Each row has a name. Each piece below is followed by the name of the row it came from, unless a question asks for something else. Each question is about the rows just above it.

Columns, left to right: F L J H X M U
B: 138  58  192  147  57  119  113
E: 115  83  139  132  109  208  137
P: 129  97  147  111  91  159  152
S: 119  243  29  73  228  189  177
G: 129  97  147  111  91  209  152
Which column holds this, read top down? 119  208  159
M
asked: 138  58  192  147  57  119  113
B
The row with 129  97  147  111  91  209  152 is
G
Which column holds this, read top down? 119  208  159  189
M
The row with 115  83  139  132  109  208  137 is
E

Columns, left to right: nop muzi dil kab sav Rud
Sot: 171  36  226  15  166  139
teseg: 88  51  40  213  159  162
Gur: 167  74  210  33  133  166
zat: 171  36  226  15  166  167
Shift each entry of 167  74  210  33 by -1 times 1:
166  73  209  32
40 with +1 step of 1 on every entry:
41

Columns, left to right: lesad ligat mim Sus rakig Vini gasa podo Favir Rut
dedit: 133  126  120  130  128  128  130  132  131  125
medi: 153  242  40  105  136  172  130  150  124  97
tedu: 11  90  157  137  175  51  109  170  179  73
Tun: 135  110  137  162  120  138  139  134  151  132
lis: 11  90  157  155  175  51  109  170  179  73
tipem: 133  136  130  134  122  138  141  124  149  140
telas: 134  116  147  147  132  152  156  144  123  125
Demar: 147  135  159  185  145  184  203  225  66  121
vamuv: 127  137  131  127  131  120  128  137  122  129
fug: 193  84  153  126  101  150  166  166  75  128
Which column holds this, read top down? 151  179  149  123
Favir
Which column holds 122  132  145  131 top down?
rakig
203 with +1 step of 1 on every entry:
204
asked: 127  137  131  127  131  120  128  137  122  129
vamuv
Which column holds this, read top down? 147  159  131
mim
Shift each entry of 90  157  137 by +1 times 1:
91  158  138

Columns, left to right: Tuni Les vefif reru fafi dinel
meda: 55  128  96  155  111  97
pud: 127  127  117  123  129  121
tev: 194  118  204  107  142  119
Fut: 122  121  79  123  129  121
kez: 91  118  77  121  128  93
gini: 165  128  165  100  142  111
pude: 177  105  196  113  136  115
Ludid: 137  145  111  126  138  197
Poro: 60  177  165  206  38  183
Muno: 122  121  79  93  130  103
asked: 127  127  117  123  129  121
pud
Which column holds 142  129  128 top down?
fafi
Which column holds 142  129  128  142  136  138  38 top down?
fafi
Shift each entry of 79  123  129 by -1 times 1:
78  122  128
The row with 122  121  79  123  129  121 is
Fut

Columns, left to right: funut rafor Gopup Vegev Bot rop gov Gik
fop: 96  82  145  80  223  180  225  126
midup: 206  175  63  100  110  90  48  94
geva: 206  175  63  100  110  107  61  94
viruk: 206  175  63  100  110  90  61  94
keza: 206  175  63  100  110  107  42  78
206  175  63  100  110  107  61  94 is in which row?
geva
100  110 with -1 step of 1 on every entry:
99  109
Which row holds 206  175  63  100  110  90  61  94?
viruk
82  175 is in which column, read top down?
rafor
asked: 96  82  145  80  223  180  225  126
fop

Columns, left to right: bevo nolu Zote saz Kolam
luve: 114  186  85  149  119
nera: 127  121  165  101  117
pesa: 112  135  40  163  133
belab: 129  128  132  149  105
Move every entry of 112  135 by +1 step of 1.
113  136
117  133 is in which column, read top down?
Kolam
Shift each entry of 127  121 by +1 times 1:
128  122
asked: 114  186  85  149  119
luve
127  121 with -1 step of 1 on every entry:
126  120
Shift each entry of 127  121  165 by +1 times 1:
128  122  166

Columns, left to right: vek zak Mibib Duni
ruvap: 124  241  119  124
nep: 127  64  138  125
vafuv: 136  142  142  124
fumuf: 153  89  171  115
Torig: 170  72  190  102
poga: 179  57  200  202
nem: 179  57  200  106
belu: 169  114  179  118
geti: 199  47  215  109
124  127 is in which column, read top down?
vek
The row with 169  114  179  118 is
belu
asked: 153  89  171  115
fumuf

Columns, left to right: viv kalor gug zata
gevop: 205  46  214  215
Gomi: 151  29  229  147
Nuro: 203  50  196  125
zibu: 156  46  214  215
vef: 192  172  198  104
gopav: 102  127  157  136
zin: 205  46  201  215
pasos: 184  29  229  147
Which column holds this, read top down? 214  229  196  214  198  157  201
gug
29  229 with -1 step of 1 on every entry:
28  228
229 with -1 step of 1 on every entry:
228
asked: 205  46  201  215
zin

Columns, left to right: bonaz Fov Folin Lir led Vimo nif fikod reda
kig: 52  192  98  187  181  97  102  171  145
naru: 208  166  75  88  68  123  56  41  101
Nof: 211  155  86  102  75  129  73  59  93
kep: 214  125  115  119  63  144  105  89  87
asked: 214  125  115  119  63  144  105  89  87
kep
98 with -1 step of 1 on every entry:
97
171  41  59 is in which column, read top down?
fikod
Which column holds this, read top down? 187  88  102
Lir
asked: 211  155  86  102  75  129  73  59  93
Nof

Columns, left to right: mek pusu lefe tanuk
sul: 73  175  92  86
Vog: 86  167  143  91
faf: 84  171  83  91
tazer: 85  182  99  90
bur: 60  149  79  83
mar: 135  15  70  124
Fabe: 111  125  181  111
Shift each entry of 135 by +1 times 1:
136
Which row holds 60  149  79  83?
bur
Which column holds this, read top down? 86  91  91  90  83  124
tanuk
175  167  171 is in which column, read top down?
pusu

Columns, left to right: zes Zepi lil rufak Denum Zed Dis
zela: 228  208  121  66  189  150  106
nafo: 56  34  105  217  30  38  204
Zele: 228  208  121  66  189  212  51
senan: 203  192  79  177  172  193  122
Buboz: 96  99  125  145  102  117  129
raket: 165  150  89  169  133  110  156
siz: 203  192  79  177  172  140  143
96  99 with -1 step of 1 on every entry:
95  98
Which column holds this, read top down? 212  193  117
Zed

